A small network was shown many inputs. Here are its activations along a few directions, one row for each input.
Each table varies a few parts of the input and shows all the possible inputs, shuffled.
Descriptions start from the smaller parts, as in this example, which fits no table here: one of 8 places around a ring, together with either a single point or one of 11 places along a line or (one of 2 separate values, together with one of 6 places along a line).
Shared parts are said once, and a part with two or three values counts as separate values.

Other details of the inputs vary at random and push rows far along two fixed directions, the same in every table; ignore that.

Table:
R1: [ 83  -4  11  -5 -45 -51 -11 -45  61  48  -7  27  -2  -2]
R2: [ 37 -30  13  17 -23  21 -30 -16 -11  10 -45  19 -26  12]
R3: [-109   49  -36   13   57   -1   63   -1   -9   22   56  -20  -20  -14]
R4: [-80  90 -54 -22  31  -4  66  21 -14   4  56 -30  -1  -6]
R5: [ 68 -46  28  20   0  11 -14  -8  -2 -30 -18   9   2  -2]
R6: [-21  43 -34  -4 -19 -26  11 -37  10  59   8   7 -27   1]
R7: [-24  40 -13 -20   9 -38  31 -42  34  38  57  -9  -6  -8]
R8: [-96  67 -34 -21  51   0  54  20  13   3  67 -39 -14 -13]
R9: [-80  46 -58 -33   9   5  71 -11 -17   1  42 -48  16  -2]
R10: [  15  -41   31   42   73   79   -4  106  -98 -116  -30  -17    3    9]
R11: [ 53 -59  10   4 -29   6 -16  11  14 -13 -27   2  10   6]
R12: [ 33 -49  13  44   3  29  -5  10  -6 -15 -40  18 -13  -5]
R13: [ 23  -3  -6 -21 -41   4 -26 -22  67  18   6  19 -22   6]
R14: [-13 -61  36  45  59  59 -19  50 -77 -61 -27   4 -28   1]
R15: [ -2   7   2 -32 -34  10 -22 -17  35  14   2   5 -30   3]
R16: [ 52   7  26  -1 -69 -37 -68 -65  65  25 -43  49  88 -31]
R17: [-34  63 -15 -18   3 -34  37 -40  -9  32  46 -32  -6   2]
R18: [ 50 -14  -2  -6 -41  10 -18  -2  51   2 -17  14  -9   0]
R19: [ 55 -19   6 -20 -55 -39 -30 -11  20  39 -23   9  -5  27]
R20: [ 49 -19   1  14 -47   9 -10 -30  18  31 -47  40 -14  12]
R21: [ 31 -41  45  24  51  40 -13  28 -80 -74 -26 -18  -3  13]
R22: [ 39  20 -19   8 -48 -31   1 -35  32  68 -22  38 -14   8]
R23: [ 71 -23   9 -11 -46 -30 -15   8  11  31 -33  15  11  19]
R24: [ 36  24   7 -11 -40 -17 -27   6  21  25 -10   8 -21  15]
R25: [ 26 -53  32   7  22   2 -33  53 -41 -23 -15 -11  -6  13]
R26: [-88  35 -29 -20  -9 -24   2 -12  23 -10   5  -2  99 -22]
R27: [ 31  34 -16 -29 -54 -23  17 -78  41  44   5   7   1   3]
R28: [ 56 -27  28 -19 -37  -7 -41 -50  22  19  -7  17 -17   5]
R29: [-28  41 -11 -30 -13 -19  -4  -2  27  29  30  -1 -28  -1]
R30: [-105   41  -25  -12   68   18   69  -17  -25  -34   82  -44   -3  -16]
R31: [-98  71 -46 -33  34  25  49   2 -20 -23  45 -49 -17  -1]
R32: [ 43 -47  16  21 -20  16 -30 -24  37  26 -38  31 -26   7]
R33: [  1 -14 -19 -33 -39  -9  -3 -37  53  37  15  -8  -1   4]
R34: [-117   83  -44  -17   15   -4   10   -1   24  -29   21    0   82  -39]
R35: [ 56 -30  44   8  12 -14 -38   3 -18  -7  -7  12 -15   8]
R36: [ 65 -22   1  25 -44 -29 -20 -21  42  54 -29  47 -16  -4]
R37: [ 25 -39  39  46  65  33  -2 108 -55 -83 -20  -1  -4  -2]
R38: [ 45 -55  15 -19 -44   3 -49 -11  11  10 -19   6  -8  17]
R39: [ 34 -71  45  23  37  14 -22  70 -35 -37 -14  -8   8  15]
R40: [   5  -73   42   52   92   31   13  122  -96 -102  -19  -24   15    4]
R41: [-96  50 -26  20   4  -1   7 -24   8   7  -7  14  77 -49]
R42: [ -8 -57  41  55  90  44 -15  85 -98 -61 -22   2 -20   0]
R43: [ 23  43 -15 -16 -16 -40  26 -39  13  36  21   6   5   4]
R44: [-105   41  -45  -37   28   10   59   -4  -39  -14   48  -62    1    2]
Description of these inputs: one of 4 separate values, together with either a single point or (one of 2 separate values, together with one of 5 places around a ring).
Question: Changing only the choice among 4 separate values turns R28 into R15. The same change can be made to R27. Which row results?
Answer: R10
Question: Which other rows agree with R3 in the choice among 4 separate values? List them by row number.
Answer: R2, R6, R12, R14, R20, R22, R32, R36, R41, R42
Question: Which other rows does R23 become when the choice among 4 separate values takes its other values? List them by row number.
Answer: R4, R22, R43
Question: Which other rows does R17 become when the choice among 2 separate values takes its other values? List them by row number.
Answer: R21

Table:
R45: [-44  20 -16 -30 -15  -1   2 -25  18  -1  22 -15   3  -8]
R46: [  6   4  -7  14  -5 -11   2   7  12  23 -16  19   3 -11]
R47: [-64  14 -19   9  38  29  36  13 -16 -12  11  -4  -5  -9]
R48: [ 18 -21   0   9 -40   5 -18 -36  17  15 -26  19  -8  -4]
R49: [ 31  -6  15 -11 -21  -7 -14  -9  20  36  -2  -2 -39  20]
R50: [ 37 -28  27  13  -2  -7 -20  33 -21 -33 -26   2  31  10]
R51: [-25  25 -11  13   8 -16  27 -10 -11  11   5   1  17  -7]
R52: [-60  25 -32 -25   9  10  28   6  11  -3  20 -17   5  -3]
R53: [ 75 -54  26   6 -26  -9 -20  -1  -3  11 -15  13 -26  21]
R54: [-17 -19  17  23  27  35 -12  30 -29 -25 -18  15 -11  -2]
R55: [ 38 -47  36  12  24   7 -15  31 -40 -19   0  -1 -26  15]
R56: [ 73 -42  29  12   7  17 -24  30 -43 -29 -28   9 -33  22]
R57: [ 16 -36  30  43  31  31  -6  19 -53 -39 -24   4  19   0]
R58: [-32  27  -6 -25  -2  -9   8 -25   3   1  25 -16  28  -5]
R59: [-36  21   0   0  33  -6  21  27 -18 -39  22 -21  31  -5]
R60: [ -9 -20  18  26  51  28  -1  84 -49 -62  -2 -14  18  -7]
R61: [ 17 -19  22  38  33   1 -11  28 -40 -31 -28  14  15   0]
R62: [ 33 -31  38  36  31  20 -24  13 -31 -32 -25  12  16  -4]
R63: [-15   0 -16 -27 -26  -2   2 -28  31   7   2  -9   6  -8]
R64: [ 16   1  -1   6  -7  -4 -10 -34   1  18 -13  15  12  -2]
R65: [  7  28 -11 -17  -1  -9  22 -11   1  13  28 -13 -34   6]
R66: [-34  30 -26 -12 -22  -8   9 -54  39  32  17   4 -10 -18]
R67: [-21   1  -7 -19 -10   4  -6 -13  17 -14  12 -14   8  -7]
R68: [-20  20 -21 -28 -22  -2  -8  -9  40  16  14   3   2   0]
R69: [-32  -1 -11  19  14  26  13  11 -18  -9  -7   3  -4   2]
R70: [-60  -4  -3   2  45  35  21  29 -33 -61  22 -31  10 -11]
R71: [-20  17 -19   1 -12   7   6 -20  33  23   3  18  -9  -5]
R72: [-13  21 -25 -11 -42 -10   2 -64  56  44   8  15 -11 -16]
R73: [  9   2   2  24   2  -1  -3  17   7   9 -11  20   1 -11]
R74: [ 13   1  16  23  16 -12  -5   7  -8  -7 -12  15  16  -5]
R75: [  0  -7  -1  -7  24 -12  18   3 -11   2  34 -17 -26   5]
R76: [-32  40 -16 -11 -14 -16  13 -57  18  41  20   3  10 -15]
R77: [ 97 -46  28   8 -50  -4 -38  -6  24  32 -42  14 -35  34]
R78: [ -7 -10  11  -1  25  13  -6  12 -35 -38  -1 -16  31   3]
R79: [-63  29 -27  -6  39   5  28  43 -32 -26  28 -30  17  -9]
R80: [-29   1 -14 -18 -19   7   7 -17   7 -11   7 -16   7  -2]
R81: [ -1   8 -17  -4 -27   1 -13 -28  29  35 -15  26 -14   3]
R82: [ -1  35 -21 -33 -51 -36 -13 -19  53  50  13   5   7  -6]
R83: [ -5  35 -21 -19  -1  -7  34 -15   6  13  36 -12 -33   5]
R84: [ 10  -7   7  -9 -16  -3  -5 -17   0  -6  -7  -4  29   8]
R85: [ 76 -31  34  31 -15 -15 -39   5  12   0 -44  41  11   2]
R86: [ 17 -31  16  17  24  12 -13  67 -31 -41 -20  -4  20   0]
R87: [  5  31 -24 -22 -28 -11  33 -30  11  31  25 -12 -35   9]
R88: [  8  -4  -2   2  -8   0  -5  36  -8 -10  -5  -5  18   0]
R89: [ 85 -39  18 -10 -44 -29 -26 -24  42  41  -3  26 -30  17]
R90: [-38  25 -25 -24  -8   8  10  -2  30   5  21  -3   4   0]
R91: [-65  35  -4  -8  45  -5  28  29 -39 -39  33 -32  30  -7]
R92: [ 33 -55  26  31   8  30 -26  11 -20 -29 -44  15  -3  -5]
R93: [ 32 -24   1 -14 -12 -20  14 -15  13  27  12   0 -27  10]
R94: [  3   1 -17 -32 -49 -10 -21 -44  41  20  -4   3   1  -2]
R95: [ 45  -8  17  -8 -12   0  -7   2 -12   3  -4   6 -37  15]
R96: [ 25 -49  22  13  21  37 -37  56 -33 -53 -36   6   4  14]
R97: [-33  38 -22   5   7 -16  17   0  14  24  15   6   1 -16]
R98: [ 15 -45  31  31  65  40  -8  68 -73 -50 -16 -26 -30  25]
R99: [ 18 -12  -6 -16  -6 -18   7 -16  -2  22  21  -3 -29   9]
R100: [-30  29  -6  -8  24 -18  15  17  -9 -26  22 -22  31  -7]
R101: [-11  32 -19 -27 -18 -35  15 -20  33  19  13  -8  28  -4]
R102: [-13  29 -24 -20   8  -5  45 -10  -8  10  28 -20 -33   3]
R103: [ 24   0   8  12 -23 -15 -25   1  15  29 -22  28  -5  -9]
R104: [-68  29 -22  24  42  11  45  30 -38 -13  21 -15   6 -14]
R105: [ 65 -25  18  12 -41 -11 -30 -45  31  37 -37  33  14  -2]
R106: [-37  19 -25 -24 -20   6  11  -6  18  11  10  -8   3   2]
R107: [ 42 -17  13 -15 -31 -10 -21 -27  26  11 -18   9  30   4]
R108: [-46  33 -16  10  30 -13  42  -4 -12   2  15  -7  18 -16]
R109: [-24  37 -32  -3 -13 -22  13 -18  20  44   7  10  -2 -13]
R110: [ 27 -40  17  22  -9  19 -35  -8  -9 -13 -38  18  -9  -3]
R111: [-19  -6   6   7  -4  12  -9 -19  -2   0  -5   5 -10 -12]
R112: [ 20  15  -6 -21 -31 -36 -14 -19  27  16  -6   3  24   4]
R113: [ 66 -29  24   8 -20  -1 -25   3  24  20 -19   3 -37  24]
R114: [-36  13   0   5  52  18  33  30 -29 -17  31 -40 -32   9]
R115: [-18  30 -16   2  -7 -11  16 -48  23  28  18   5  14 -11]
R116: [ -4 -28  23   3  20  31 -25  49 -26 -42 -18   0   3   7]
R117: [-45  22  -6  -7  31  10  24   1 -17 -33  30 -27  32  -6]
R118: [ -1  -1  -1   8  -4  11 -13  -4  16  10 -12  22 -11  -4]
R119: [-43  30  -8 -18  21  -1  21 -10  -6 -18  33 -26  32  -8]
R120: [  7  16  -7 -14 -17 -18  -9  15  25  12   4   0  13  -8]
R121: [ -2 -10   5   5  27  11  19  20 -17  -2   6 -26 -32  15]
R122: [ 67 -18  33  17 -35 -25 -45 -16  21  26 -42  43   8   4]
Question: Changing only one part turns R48 into R111. The same change can be made to R50. Which row results?
Answer: R91
Question: Describe the family of inputs behind these rows.
Answer: one of 6 places around a ring, together with either one of 3 separate values or (one of 2 separate values, together with one of 5 places around a ring)
Question: Start at R89 and move only the place on the ring of 6, one step at a time. The first step leads to R93. Which rows follow, in order?
Answer: R53, R99, R55, R75
Question: Which other rows does R55 become when the choice among 3 separate values takes its other values? List them by row number.
Answer: R49, R95
Question: Start at R58 and move only the place on the ring of 5, one step at a time. The first step leads to R91. Which rows follow, in order?
Answer: R82, R116, R45
Question: Which other rows agree with R64 in the place on the ring of 6? List them by row number.
Answer: R56, R61, R78, R79, R81, R94, R96, R98, R99, R109, R110, R112

Table:
R123: [-55  47 -18   1  48 -21  59   7 -29   0  46 -26  12 -11]
R124: [ 54 -37  14   6 -19  10 -18  -5  15  10 -26  17 -26   7]
R125: [100 -42  27 -10 -56 -14 -38 -11  44  22 -34  23 -19  19]
R126: [-59  50 -39 -24  -3 -17  23   0  22  16  29 -15  17 -15]
R127: [ 46 -15   9   0 -29  -1 -24  10   9   4 -34  15  22   9]
R128: [ 32 -29  21   6 -21   5 -32 -23  13  -2 -21  25  11  -7]
R129: [ 35 -32  32  19  34  28 -10  53 -45 -50  -8 -12 -12  12]
R130: [-18  51 -32  -4 -18 -43  30 -56  36  67  28   9  -5 -13]
R131: [-17  48 -25 -41 -36 -34  12 -41  36  52  32  -9 -23   8]
R132: [  7 -25  16  32  21  31  -8  40 -39 -36 -34  11  15   2]
R133: [-25  44 -31 -28 -31 -23  10 -52  36  62  25   0 -33   3]
R134: [ 38 -24  24  -1 -16  -8 -41   5  27  -4 -21  17  22   2]
R135: [-14  -6 -17 -12  -9   0  12 -20  13  28  12  -5 -25   5]
R136: [-72  29 -17 -16  38   4  33  -2 -22 -33  41 -27  25 -13]
R137: [ 65 -49  34  30   7  24 -34  26 -20 -26 -35  21 -27  13]
R138: [-71 -13   0  13  84  34  46  69 -84 -70  38 -53  -7   5]
R139: [-54  -5  10  26  59  31   7  36 -33 -48   8 -14  17 -13]
R140: [-30  40 -30 -20 -38 -16  16 -62  32  38   6   0   8  -8]
R141: [ 27 -17  10  17 -24   0 -34  13  19   6 -33  30   4  -7]
R142: [ 10 -16  14   7   9   9  -9  12 -30 -36 -19  -8  23   3]
Question: Describe the family of inputs behind these rows.
Answer: one of 2 separate values, together with either a single point or one of 4 places along a line or one of 5 places around a ring
Question: Changing only the choice among 2 separate values turns R129 into R137. The same change can be made to R138. Which row results?
Answer: R135
Question: Which other rows does R134 become when the choice among 2 separate values takes its other values? List them by row number.
Answer: R139
